These are the activations of a small neural network, seen along a few directions. Each row is one input.
In each table, some parts of the input vary, and every possible input appears once, in random order.
A made-up example of a description, with smaller parts first: ring(5) and (point or (values(2) and line(4)) or ring(11)).
Shared parts are said once, and a part with two or three values counts as separate values.

Rows:
x1: [ 29 -24  35  29 -24 -20 -17  23  24  15  -3  19   2 -28  20]
x2: [  4  13 -25 -40   9 -24  30  28 -56   5   7   6 -17   9 -16]
x3: [  1 -20  20   3   1 -43 -41 -18  16 -10  22  -2  14  -3 -46]
x4: [  7  14 -12 -34  13 -20  26 -17  -1 -11 -37  -1 -50   5  33]
x5: [-33   6 -34 -15  33  46  48 -28  -3  -2   1 -11 -28  -4   5]
x6: [-13  21 -29 -38  34 -29  20  -5 -30 -25 -10   6 -29  -6 -16]
x7: [ 23  -2  17   7   5 -30 -29  18  28 -13  28  10  51 -14 -34]
x8: [ 20   5  -6 -34 -12 -17  37  18 -27  16 -21  -3 -36  18  35]
x9: [  1  41 -15  -6  -3 -19  22  34 -43 -14  26  15 -16  -8  -7]
x10: [ 25 -50   8   8   9 -29 -20 -26  35   3 -38  17 -19 -14   9]
x11: [  6  53 -24 -26  -2 -19  16  15 -17 -33  32   5  21   6  -2]
x12: [ 22 -15  31  23   6 -26 -29  32  -4   4  25  21  18 -33 -35]
x13: [ 28 -50  16  -1  15 -34 -21  18 -24  17   3   8  19 -13 -41]
x14: [  0  37 -20   6 -18  12 -77  20  -5  13 -85 -31 -15  22  32]
x15: [ 16 -40   6   4  39 -39 -29 -17   5 -12 -12  14   1 -21 -46]
x16: [-34  30 -24  16 -17  92 -60   6 -10   5 -64 -17   2  25 -12]
x17: [-15  31 -20  -4  -3  51  41  -3   3 -22  40 -16  23  11  21]
x18: [ -7  48 -33  -5   9  11 -94  22 -38   5 -54 -10   6  13 -15]
x19: [-16 -29  39  51   0  38   6   9  13  16  21  15  32 -19  -7]
x20: [-25  23 -11  17  -8  48  50  13 -24  -2  30  -5  -9  -9  16]
x21: [ -2  34   2 -32 -21 -25  11 -26   5 -10   0 -19 -37  18  37]
x22: [-21  -2 -28 -15   2  47  62   3 -33  27  10 -13 -12   3   3]
x23: [ 33 -10  23  14 -25 -24 -16   7  54  -1   0   9  34  -9  19]
x24: [-11 -19  25  34   2  37   3  -1  46  -3  29   4  60   5  -7]
x25: [-31 -36  26  32   0  28  -9 -38  40   6  25  -6  19  21 -20]
x26: [ 13 -28  25   9 -27 -36 -30 -29  46   6  -4  -2  -7   3   7]
x27: [-24  37 -21 -38  -1 -32   2 -13 -24 -26  29  -8 -16   8  -9]
x28: [-44  17 -19 -15  -1  43  29 -31   1 -11  40 -28 -16  16  12]
x29: [-10 -59  19  29   7  33  18 -10  -2  40  -4   5  30  -2 -19]
x30: [ 33 -60  19   3 -15 -27 -10  11   5  30 -24   9   0  -7  14]
x31: [ 18  36   7   1 -23 -13  30  23 -15  -3  -3   3 -33   0  43]
x32: [-16 -51   7  34  38  32   5 -42  31  13  -9  12   7  -4 -21]
x33: [ 25  49  -1 -19 -23 -14  25   2   9 -20   1  -7   2  14  45]
The inputs of x3 and x25 match in every part but one. If x13 is changed in the same way as x3 into x25, which row does it become?
> x29
What is each input in this table made of?
> values(3) and (point or (values(2) and ring(5)))
Change only the ring(5) part in x11. List by row number the other rows that result.
> x2, x6, x9, x27
Change only the values(3) part in x7. List by row number the other rows that result.
> x23, x24

Rows:
x34: [  0  27 -24 -22  -8   7   6   3 -22   4 -42 -11 -42  12  33]
x35: [-56  -3 -10  19   9  98  78 -27   6   4  48 -13  12  10   7]
x36: [ 21 -44  34  15  -7 -32 -12 -19  44   5   4   9  10  -8   0]
x37: [  5 -20  19  35  -3  13 -57   5  27   7 -15   4  37  -5 -20]
x38: [ 11  37 -17 -32  -3 -25  40  22 -35 -13  19   3 -18   0  14]
x39: [-14  56 -27 -15 -11  18 -21  15 -26  -9 -20 -16 -11  18  12]
x40: [  6  35 -16 -34  -8 -24  29  -8  -5 -16  -3  -8 -36   9  37]
x41: [ 16 -50  25  27  -3  -1 -33  -6  27  26 -36   6   8  -5   0]
x42: [ 24 -43  34  21   0 -32  -2  10  16   8  28  20  26 -23 -20]
x43: [  1 -36  16  20  21 -13 -33  -5  10   0  11  14  28 -14 -48]
x44: [-13  39 -34 -34  14  -7   5   8 -43 -16   5  -8 -15   7 -15]
What is each input in this table made of?
> point or (values(2) and ring(5))

Rows:
x45: [ 27  18   5 -17 -20 -35  19  19  -3  -5   0   6 -17  -3  30]
x46: [ -7   0   8  11 -11  30  44  -1  11   6  19  -4   4   2  28]
x47: [  3 -73  47  55   5  10 -20 -15  48  18  21  17  40 -22 -30]
x48: [-15   8 -20 -12   3  17 -19   4 -29  11 -29 -12 -19  11  -6]
x49: [-18 -15  -6  -1  12  26  44 -29  14   3   7  -2 -12   3  12]
x50: [-25 -18  -8  -2  10  28  38 -12 -17  10  20  -3  -3   3 -13]
x51: [ 19   3  -5 -27   5 -42  16 -10  -4 -10 -13   3 -34  -3  15]
x52: [  9   0  -9 -26   7 -38   9   7 -33   2   1   2 -24   0  -8]
x53: [-12  39 -14  -4 -17  15 -27   4  -3  -9  -8 -16   3  17   7]
x54: [  4  27  -8   2 -22  20 -11  11  -1   6 -31  -9 -10  11  35]
x55: [-21  12   1   4  -6  29  27  -9   9  -9  43  -9  18   8   1]
x56: [ 10  24 -12 -16  14 -32   4  18 -25 -17  11  11  -1 -11 -13]
x57: [ 42 -59  39  19   2 -59 -44   4  34   9  -1  21  30 -24 -26]
x58: [-11  33 -23  -2  10  23 -25  14 -20  -7 -18  -5   4   1 -13]
x59: [  9  31   0 -21 -13 -38   2   9  -8 -18  23   0  -2   2   5]
x60: [-21   5 -11   7  19  37  31   1  -9 -10  31   4  19  -4 -19]
x61: [ 14 -47  33  41   0  -4 -73  -2  36  19 -35   9  34  -3 -26]
x62: [ -8  11 -18 -10   3  13 -14 -13   0   1 -44 -11 -28  12  21]
What is each input in this table made of?
> values(3) and (point or ring(5))
The inputs of x60 and x56 match in every part but the values(3) part. If x47 is changed in the same way as x60 into x56, which row does it become?
> x57
Change only the values(3) part in x59. List by row number the other rows that result.
> x53, x55

Rows:
x63: [ 16 -30  21  14  16 -33   1  13   0  -2  35  23  23 -27 -36]
x64: [-19   6  -3 -12   1   7  51 -28   8 -10  33  -9 -16   7  18]
x65: [ -8  19  -5   4 -21  39  31   8   0   5   6  -9  -6   5  34]
x66: [-24   2 -20  -1  12  43  16 -10 -18  10 -27  -7 -23  11   5]
x67: [ -4  -1   9  20  -7   5 -69   2  14   0 -18  -3  24   6 -25]
x68: [ 17 -36  23   4   2 -31   7 -23  40  -6  13  11   7 -10  -2]
x69: [ 22 -19  29  25 -17  -6 -14  11  25  14 -11   8  18  -3  16]
x70: [-30  41 -28   1   7  48 -18  -1  -8 -11  -8 -16  10  13  -3]
x71: [-13   7 -10 -14  12   8  50   8 -28  -7  50   3  11  -2 -19]
x72: [ 38  55 -24 -56 -11 -82 -21  27 -40 -18 -36  -1 -47   4  23]
x73: [  6 -43   8  14   7   0 -36  -7   8  24 -37   0  -2  -4 -11]
What is each input in this table made of?
> point or (values(2) and line(5))
